Each row below holds a small network's activations on one record, seen along a few directions.
Here are examples, each followed by its value of one field, NUFI.
Other fields move the rows too, some of them a lot.
In the rows, 500 means zero.
Random noise pushes rows far along 23 fixed directions. That doesn't count. These rows show it; they differ only by the noise:
[604 558 430 560 506 496 418 480 560 566 522 245 409 600 396 664 539 471
 506 317 471 439 634 424 603 482 344 396 476 654 641 695 662 623 437 769
 626]
[473 526 402 420 447 401 509 470 496 631 395 164 580 341 423 580 586 491
 437 427 603 402 627 446 385 384 383 240 426 426 394 519 385 392 464 589
 429]
[391 424 508 660 426 303 537 438 468 745 304 278 625 585 388 481 564 547
 556 396 433 399 527 351 544 408 448 422 371 370 547 317 536 656 605 496
 466]
[377 392 652 466 373 707 476 376 406 355 623 649 482 407 595 643 554 420
 458 414 457 540 562 669 306 555 760 750 519 311 259 476 400 424 459 527
 525]
[506 548 615 369 517 344 569 396 401 401 400 642 265 534 567 731 594 672
 511 417 473 474 624 439 564 404 438 599 539 445 507 463 305 535 498 596
 427]
[391 572 681 709 682 442 495 638 520 526 399 573 488 500 529 359 493 547
 722 402 640 456 358 500 696 565 480 532 600 588 618 535 594 746 477 558
 363]
[652 453 635 562 481 368 483 453 376 616 506 647 561 742 393 646 396 536
 465 457 470 514 617 551 566 440 700 571 459 474 499 388 532 642 453 239
 612]
[559 454 521 379 518 679 434 447 651 453 537 477 350 834 519 441 505 451
 580 469 537 558 572 425 585 405 412 451 480 425 579 587 722 569 337 532
 610]
[443 618 405 533 583 490 485 437 551 414 426 409 448 387 586 661 450 476
 575 449 510 689 461 501 388 530 447 355 547 332 453 642 539 510 409 421
 556]
[332 468 485 495 290 702 400 354 575 439 658 397 483 477 440 283 603 513
 432 375 464 461 574 482 552 345 461 530 628 455 396 477 462 666 243 474
 660]
[458 706 639 572 421 484 545 665 620 498 560 471 454 412 283 548 422 354
 562 477 569 481 487 322 496 544 468 424 467 498 378 492 597 450 433 616
 439]
[622 546 770 456 705 416 516 402 422 575 472 645 333 534 617 631 420 576
 537 467 352 537 711 425 605 500 452 512 691 567 442 213 352 632 463 446
 445]
[566 357 551 488 467 552 457 583 531 522 337 434 529 749 590 330 655 616
 674 508 572 368 637 506 587 609 536 548 516 537 674 502 542 460 505 584
 441]
[464 621 502 406 492 161 669 585 673 582 341 638 346 425 556 464 627 433
 530 728 413 431 527 312 595 581 406 329 451 408 811 391 488 459 469 511
 575]
[584 552 600 501 383 520 575 586 537 494 696 450 412 369 583 313 379 477
 356 515 347 572 408 416 438 498 706 700 237 318 660 374 376 209 531 566
 316]
[480 553 487 547 461 484 545 575 560 580 286 511 545 725 540 569 499 619
 664 573 658 434 548 464 580 613 458 455 358 392 441 435 635 494 646 528
 446]
[512 449 580 521 544 455 479 545 574 495 563 486 377 425 475 433 507 289
 422 687 249 411 670 344 520 472 483 515 593 838 453 426 689 727 572 475
 583]
[407 585 512 418 523 547 401 497 566 511 586 319 638 423 371 448 636 650
 642 499 670 578 286 572 441 394 385 377 487 381 402 767 587 523 562 572
 424]
[626 559 453 510 692 369 445 447 628 649 710 497 642 475 483 565 498 409
 442 733 310 462 549 504 557 441 237 273 559 671 406 449 494 447 638 461
 347]
[355 650 404 454 394 478 561 491 541 481 529 388 522 374 532 579 548 424
 541 418 522 543 582 494 367 461 669 619 405 480 352 448 429 359 350 450
 475]
[761 527 632 404 467 529 477 478 562 479 327 452 368 439 492 667 607 778
 455 607 411 633 594 544 500 648 237 269 694 275 598 547 525 534 728 555
 654]
[495 623 562 533 500 473 491 648 371 481 508 407 498 204 470 611 337 484
 451 648 658 444 370 450 490 629 464 213 502 604 328 683 545 488 608 679
 484]
[422 703 442 501 537 187 469 524 578 471 437 512 562 523 603 525 483 365
 600 502 572 526 735 446 405 415 739 493 433 459 429 454 485 528 307 282
 407]
[618 423 552 537 508 683 517 527 387 603 484 406 617 680 461 575 407 602
 591 481 531 602 437 603 539 534 595 559 506 600 395 444 620 469 540 327
 536]
[594 472 316 654 549 561 520 525 533 412 404 636 507 708 442 661 309 478
 518 603 501 529 520 477 530 587 386 417 522 557 388 553 588 467 472 209
 570]

[481 399 514 584 659 626 514 378 587 365 569 761 326 489 595 658 538 432
 525 505 298 520 471 530 493 633 304 572 632 436 538 567 415 463 481 543
 499] -> misak
[361 483 348 529 418 486 494 472 342 267 461 527 458 544 607 423 405 415
 404 496 517 514 433 455 613 354 549 503 595 694 449 509 556 648 425 489
 554] -> geri
[595 426 666 441 404 546 428 598 418 432 679 716 671 529 358 482 439 426
 432 663 604 481 402 624 459 537 649 410 548 458 390 583 521 361 505 456
 495] -> dol
[575 452 573 480 599 469 474 476 513 615 467 545 358 544 414 530 398 426
 443 453 439 360 696 312 529 530 417 407 461 551 550 391 480 591 417 615
 592] -> gudop
[436 394 388 768 555 487 392 511 507 545 382 454 540 638 657 463 455 484
 597 454 535 282 643 476 588 661 522 487 419 584 584 591 580 653 490 594
 487] -> dol
[547 449 493 395 508 324 500 490 251 452 349 622 521 413 509 310 300 635
 372 684 593 620 270 436 548 482 521 174 641 370 638 470 408 615 468 272
 725] -> dag
[558 778 408 475 607 424 568 555 666 478 541 560 236 364 650 712 259 361
 363 669 620 479 672 393 484 501 415 305 321 478 324 603 531 497 417 409
 487] -> rop
[596 483 620 400 569 629 522 537 439 490 567 595 565 684 474 651 562 571
 619 421 661 584 365 712 543 479 553 609 493 499 483 599 544 348 527 569
 389] -> misak
[526 346 472 659 631 517 359 543 402 606 206 274 653 682 485 411 223 257
 548 270 637 448 659 325 352 630 553 230 424 354 505 349 629 536 486 695
 485] -> gudop
[640 355 508 555 615 546 379 354 340 447 613 499 520 603 650 618 362 598
 276 558 574 432 554 673 571 253 385 410 478 520 244 646 450 648 699 409
 270] -> feguv
[339 572 394 346 465 496 570 405 648 793 613 511 661 575 355 581 692 446
 600 532 485 478 428 552 435 514 529 622 241 438 466 377 630 468 592 590
 676] -> kura
[392 384 644 550 344 466 478 439 488 659 502 471 499 285 540 348 418 353
 245 646 387 406 564 417 424 490 611 346 379 250 437 306 574 717 607 485
 670] -> zap
[639 752 457 375 536 260 477 589 603 531 575 443 496 269 484 464 491 420
 395 599 491 542 679 474 430 488 572 353 553 602 556 490 418 462 379 406
 550] -> misak
[646 412 676 503 726 557 458 515 697 573 493 565 485 643 580 485 605 457
 555 523 521 457 682 630 457 468 426 584 487 418 465 483 557 533 661 442
 233] -> feguv
[371 318 604 643 692 679 422 485 545 531 440 419 519 521 634 433 507 332
 770 574 425 457 441 396 427 762 397 385 614 509 438 559 656 558 599 677
 429] -> daran
[348 526 488 605 475 375 376 458 571 525 583 608 538 735 348 320 456 431
 643 459 530 313 530 237 581 504 462 477 412 450 529 509 514 642 372 622
 508] -> rop
[589 519 397 373 764 861 473 488 874 587 531 431 373 571 446 383 448 517
 567 551 529 578 544 434 423 503 125 397 446 422 409 499 622 419 460 434
 489] -> teba
[354 383 293 427 405 432 504 445 393 573 446 212 533 511 649 442 550 382
 500 541 514 373 457 381 524 456 523 302 365 593 627 621 566 459 422 710
 593] -> zap
[535 331 762 282 751 512 432 514 383 445 406 520 510 594 521 363 471 474
 721 558 540 702 358 428 266 488 635 490 551 339 510 511 579 471 613 486
 377] -> daran
[419 503 560 565 346 453 540 380 508 441 477 577 368 786 456 604 621 580
 562 402 336 457 558 371 728 357 372 695 544 554 510 386 601 731 579 612
 514] -> zap
[510 520 488 537 537 398 613 576 511 611 340 485 595 431 456 500 460 489
 505 523 509 607 266 497 516 544 420 312 448 309 679 410 556 386 607 517
 468] -> gokud
[565 597 477 578 559 448 533 463 452 483 436 534 468 399 505 769 397 332
 462 415 533 517 663 518 508 594 415 251 756 564 384 469 371 481 262 404
 589] -> daran
[519 518 440 377 737 250 490 477 403 574 594 697 717 520 662 502 391 213
 458 635 542 521 471 611 471 455 653 332 508 579 508 368 418 352 429 436
 382] -> negu
[413 459 585 601 484 389 546 496 321 663 533 654 511 493 586 382 380 621
 436 509 493 413 285 505 650 550 709 663 256 438 689 372 480 640 626 593
 549] -> teba
[601 363 518 368 550 761 401 332 510 533 607 600 530 555 534 406 453 673
 430 652 472 615 395 616 468 571 352 350 588 257 449 504 471 516 556 383
 698] -> kura
[496 364 432 155 573 331 409 430 350 353 396 546 463 605 461 503 574 537
 568 578 554 473 581 351 221 439 613 519 398 448 510 646 392 380 546 595
 512] -> feguv
[602 512 678 586 303 604 556 635 649 624 678 392 648 643 256 396 574 278
 440 440 592 510 373 587 672 383 450 365 534 444 596 486 712 431 414 541
 457] -> duzu
[462 503 658 643 294 472 510 520 578 525 582 351 594 457 455 389 563 465
 514 467 526 552 391 519 506 408 540 376 503 166 526 565 487 442 405 380
 365] -> rop
[518 571 289 591 609 433 464 429 585 624 533 645 599 528 654 566 446 542
 363 483 639 372 632 728 546 505 508 518 294 400 490 492 378 508 488 402
 458] -> negu
[443 414 494 539 478 720 620 478 551 424 485 408 323 335 407 618 601 412
 465 427 505 555 350 556 538 451 278 384 696 537 511 721 542 537 306 413
 644] -> duzu
[555 384 630 384 574 587 655 627 461 571 509 816 488 460 347 584 533 514
 482 673 607 367 369 608 553 581 440 518 528 623 450 476 416 337 520 411
 496] -> gokud
[612 585 526 479 546 587 332 558 575 580 627 457 576 766 399 453 425 581
 699 495 573 370 740 371 502 624 542 569 408 673 361 492 530 428 441 603
 438] -> kib
[587 749 377 573 595 486 469 586 551 631 532 438 644 463 503 651 486 556
 606 555 605 499 575 644 603 682 467 434 591 827 400 551 600 569 541 477
 593] -> tira
[583 649 514 556 491 331 420 607 583 293 478 607 365 561 549 399 394 526
 468 596 580 438 630 341 549 503 460 443 473 453 545 611 484 559 535 552
 354] -> tira
[587 351 572 429 495 498 560 555 454 544 420 473 536 494 406 450 527 420
 587 568 371 494 586 380 307 653 619 547 546 527 522 354 377 266 478 388
 501] -> tira
[521 552 376 438 597 424 478 542 550 392 526 508 453 414 568 593 490 441
 495 632 453 489 531 453 306 581 520 583 312 522 453 642 508 355 726 646
 361] -> geri
[462 448 558 561 642 389 502 430 597 538 520 514 530 299 481 505 588 382
 477 524 332 518 494 498 380 485 348 389 614 365 509 454 378 485 533 436
 376] -> kib
[465 588 483 467 547 514 488 554 398 321 553 543 421 448 545 421 301 328
 505 435 517 617 365 363 477 565 577 450 561 549 570 501 486 403 350 674
 521] -> geri
[502 459 410 592 683 477 416 423 570 431 411 604 516 591 603 475 405 565
 537 634 425 510 595 448 436 515 361 468 514 444 345 449 491 598 654 319
 380] -> kura
[598 557 626 459 419 477 466 730 648 363 342 670 408 597 590 354 450 393
 444 688 743 483 618 529 513 604 651 412 428 342 596 580 779 598 584 522
 558] -> dag
[646 626 601 385 486 486 434 482 566 553 669 537 446 665 551 611 450 389
 468 416 533 474 798 507 514 483 650 551 414 497 470 425 497 430 337 609
 493] -> gudop
[560 624 457 381 663 412 551 440 522 733 583 575 559 380 554 503 534 576
 449 474 460 590 499 679 513 493 601 636 458 576 620 330 407 540 477 354
 640] -> gifip
[593 496 625 574 634 460 530 409 316 523 583 706 375 431 552 673 280 515
 332 264 495 521 516 583 503 468 650 649 415 377 540 414 234 491 368 465
 454] -> negu
[519 300 681 522 640 470 566 509 397 509 477 876 394 670 646 630 379 199
 407 621 624 316 497 561 716 506 479 288 565 563 538 507 574 584 385 539
 503] -> gifip
[659 515 569 584 335 480 564 628 464 665 532 321 605 334 448 574 565 665
 377 561 580 371 570 677 550 512 564 476 431 563 438 559 405 406 580 366
 402] -> gokud
[540 407 415 755 639 385 503 553 621 491 352 486 614 732 516 684 623 345
 653 342 489 504 540 648 464 508 538 657 386 481 674 668 685 472 615 481
 274] -> dag
[531 505 682 557 711 606 326 459 622 583 641 381 476 339 355 433 448 399
 501 267 543 573 544 533 329 432 501 441 524 333 479 642 544 682 334 499
 514] -> teba
[340 681 372 569 565 606 460 409 502 523 544 444 427 329 809 600 559 659
 531 367 605 388 616 651 546 650 522 723 393 590 398 558 389 614 582 796
 464] -> duzu
[458 603 335 635 432 398 508 543 458 299 415 427 614 429 777 435 498 452
 479 451 528 606 524 649 591 452 587 438 729 588 537 479 419 441 350 353
 358] -> dol
[466 601 500 608 527 574 580 493 634 493 453 436 399 430 731 615 504 569
 682 552 494 649 396 523 532 660 421 395 520 286 555 631 510 378 401 386
 457] -> gifip
[752 565 577 336 731 398 485 403 393 645 681 489 449 691 558 743 363 383
 471 357 484 560 638 521 627 331 527 382 511 682 579 454 428 392 237 546
 444] -> kib

Which value of NUFI does each new row have?
[571 622 513 392 623 519 421 494 641 426 507 659 455 452 520 441 484 361
 384 373 515 609 674 599 429 492 515 537 616 432 552 367 522 585 428 571
 592] -> gokud
[510 601 824 324 709 577 512 515 480 598 482 543 488 515 467 456 513 662
 528 395 673 593 439 602 531 283 445 665 478 457 274 260 575 706 827 651
 231] -> kura
[372 509 476 355 631 388 504 311 495 679 385 323 488 637 659 547 594 551
 675 500 470 508 614 372 539 367 387 376 487 480 418 344 521 637 486 507
 477] -> negu
[344 645 571 441 601 332 534 470 479 512 615 425 385 198 501 561 554 420
 547 454 367 565 468 402 387 396 623 645 473 641 461 534 463 599 455 531
 474] -> rop
[536 320 333 537 544 621 628 387 351 600 589 551 520 681 549 622 422 532
 422 483 421 513 247 599 590 471 485 666 291 550 606 497 466 356 596 475
 513] -> duzu
[399 359 513 530 431 331 389 319 297 637 647 622 691 496 491 354 475 544
 409 543 502 312 473 500 563 474 602 378 500 407 523 446 239 589 367 457
 601] -> dag
[620 420 448 461 596 480 404 443 501 648 698 603 527 649 427 587 545 473
 524 603 453 347 469 534 651 656 378 341 508 676 725 718 552 514 425 675
 734] -> kib
[609 565 631 374 539 372 572 476 452 768 552 437 351 381 550 550 403 616
 384 574 345 533 569 401 436 487 713 683 159 468 582 321 512 573 688 483
 595] -> gifip
[513 748 466 595 400 373 466 594 578 451 416 346 530 424 407 503 486 533
 427 303 628 507 611 476 520 398 443 469 479 443 476 484 512 571 543 643
 378] -> zap
[341 534 310 437 567 653 504 359 455 522 454 311 448 333 684 447 446 559
 520 514 337 652 448 443 457 542 456 524 579 643 396 358 555 645 542 492
 706] -> gudop
[458 451 533 433 429 530 418 484 586 492 487 499 411 604 479 420 696 633
 614 486 541 281 724 425 545 542 449 583 508 555 524 586 446 577 410 622
 535] -> gokud
[555 514 583 516 439 487 495 523 527 517 645 512 475 509 600 374 390 461
 435 650 490 432 598 430 584 432 564 421 495 536 414 443 412 440 341 307
 393] -> gifip
[584 561 757 348 767 557 561 515 697 551 573 648 203 661 503 498 658 687
 681 531 475 437 573 425 674 382 248 740 509 650 504 470 507 626 607 574
 249] -> misak
[580 524 530 566 541 448 393 471 450 477 529 431 452 600 489 595 343 623
 583 447 551 491 524 353 436 536 511 452 325 332 478 689 436 431 494 560
 379] -> gifip
[498 399 470 439 671 422 386 378 422 626 523 460 609 510 561 422 560 599
 443 426 529 371 550 577 487 386 460 510 393 504 530 477 378 572 638 682
 357] -> kura
[471 505 326 645 364 408 541 411 516 538 572 571 554 608 675 584 577 496
 404 560 523 374 548 695 777 408 489 439 532 590 561 599 480 610 324 282
 575] -> zap
[389 459 453 518 572 531 613 514 390 542 363 296 322 565 646 518 456 644
 690 379 593 459 401 356 606 425 523 580 348 606 576 604 475 493 341 484
 393] -> gokud
